Each row below holds a small network's activations on one input, seen along a few directions.
In each table, some parts of the input vary, and every possible input appears once, in random order.
A made-up example of a description, with smaller parts first: one of 8 places around a ring, together with either a single point or one of 9 places around a ring or (one of 2 separate values, together with one of 6 places along a line).
Shared parts are said once, and a part with two or three values counts as separate values.
(in the rows, 128 means zero)

Rows:
x1: [180 130 193  60 169  67  95 128  89 117 148]
x2: [111  39 157 125 182 132 164 232 111  49 178]
x3: [159 192  91 109  63 171 144  86 160 205  48]
x4: [174  86  77 143 178 104 118 104 171 128 181]
x5: [ 90  58 113 223  76 141 116  88  96  27 140]
x6: [ 42 138 191 182 202 153 120 107  84 106 117]
x7: [ 79  94 220  84 189 123 104 229 114  53 178]
x8: [180  99  61  60 144 110 145 131 168 185 163]
x9: [151 154 126  17 147 106  79 128 169 195 164]
x10: [146 188 147  73 123 158 136  89 163 251  76]
x11: [145 178 128 170  88 128 162 134  62 115  61]
x12: [128 181 188 127 158 109 157 134  68 167  92]
x13: [142 134  39 121  20 117 146 109 163 154 133]
x14: [189 145 148  13 134 115  83  84 183 208 124]
x15: [215  94  86  53 133 118 146  87 182 198 124]
x16: [181 127  66 110  15 125 148  65 179 169  95]
x17: [127  32 130 161 203 127 124 107 102  54 173]
x18: [ 59 132 134 224 132 174 120 108  78  59  88]
x19: [ 95 194 137 164 174 134 114 103 152 182 131]
x20: [143 147 140 100 185  92  56  98 173 134 184]
x21: [137 113  60 205  53 117 112  84 165 100 149]
x22: [111 189  80 206 107 153 115 103 148 134 101]
x23: [172  99 105 171  31  89 158 112  82  79 115]
x24: [119 203  65 120  71 163 143 132 145 192  83]
x25: [ 46 133 162 184 115 175 160 238  89  53  95]
x26: [211  67 125 106 161  80 160 134  90 111 147]
x27: [ 73  68 137 184  64 137 163 216 104  17 148]
x28: [ 93  92 195 118 212 113  61 101 104  57 174]
x29: [ 32 134 218 145 178 161 155 236  97 102 122]
x30: [105 199 125  81 135 151 134 134 149 241 111]
What do these inputs look like to the network?
> one of 5 places around a ring, together with one of 6 places along a line
Changing only the place on the line of 6 turns x30 into x29. The same change can be made to x13. Which row results?
> x27
Change only the place on the line of 6 in x11. List by row number the other rows that result.
> x3, x18, x22, x24, x25
Change only the place on the line of 6 in x9. List by row number the other rows that result.
> x1, x7, x14, x20, x28

Rows:
x31: [ 65 192 157 156  87 144 101 136 119 116 104]
x32: [ 95 147 125  60 148 132  43 123 225 160 196]
x33: [105  58 117 197 150 122 132 120 103  47 164]
x34: [ 54 149 163 186 168 158 148 180  89  96 118]
x35: [186 107 134  60  78  80 107 130 133 105 149]
x36: [164  96  40 163  50 133 169 137 146 117 123]
x37: [167 151 113  63 101 138 187 160 128 211  81]
x38: [112 149  85 144  57 170 193 175 139 163  79]
x39: [110 161  85 211 121 165 132  63 130 142  87]
x40: [131 119 187 139 234 119 109 101  89 117 126]
x41: [ 84 154 149 118  43 146 133 182 134 111 104]
x42: [133 104 106 136  37 110 111 146 141  67 144]
x43: [ 76 107 154 144 122 164 181 229 104  90 119]
x44: [186  53 141  83 161  88 153 175 107  85 164]
x45: [166  58 154 124 198  85 126 104 101  91 168]
x46: [112 151 201 113 214 124 137 168  82 146 121]
x47: [ 70 118 147 208 187 154 118 116  92  70 123]
x48: [126  53 107 161 115 124 158 189 112  42 161]
x49: [ 84  92 129  85 246 143  90 171 204 142 218]
x50: [170 112 146  96 111  81  82  64 126 111 154]
x51: [ 82 163 142 178 105 143  74  78 120  92 111]
x52: [ 92 191  99 188 103 166 162 126 128 169  78]
x53: [149 195 130 112 148 133 154 110 119 218  81]
x54: [146 101  52 200  84 133 144  68 140 122 127]
x55: [136 168 175 109 146 114  67  62 114 134 116]
x56: [222  98  68  83  95  99 166 119 139 160 126]
x57: [117 196 187  84 128 115  92 122 109 160 109]
x58: [169 165 119 138 167 132 126  45 125 189  89]
x59: [133 107 188  65 166 131 173 218  95 137 122]
x60: [206 104  84 123 130  98 140  48 135 166 131]
x61: [135 156 176  40  84 117 125 168 122 153 108]
x62: [115 108 115 169  69 112  86  82 131  72 149]
x63: [126 140  52  87 172 153 105 110 243 224 172]
What do these inputs look like to the network?
> one of 3 separate values, together with either a single point or (one of 2 separate values, together with one of 5 places around a ring)
Changing only the choice among 3 separate values turns x62 into x54. The same change can be made to x50. Which row results?
> x60
Change only the place on the ring of 5 in x38. List by row number the other rows that result.
> x36, x39, x52, x54
Which other rows agree with x47 in the choice among 3 separate values? List them by row number.
> x33, x34, x40, x43, x44, x45, x46, x48, x49, x59
Change only the choice among 3 separate values in x44. List by row number the other rows that result.
> x35, x56
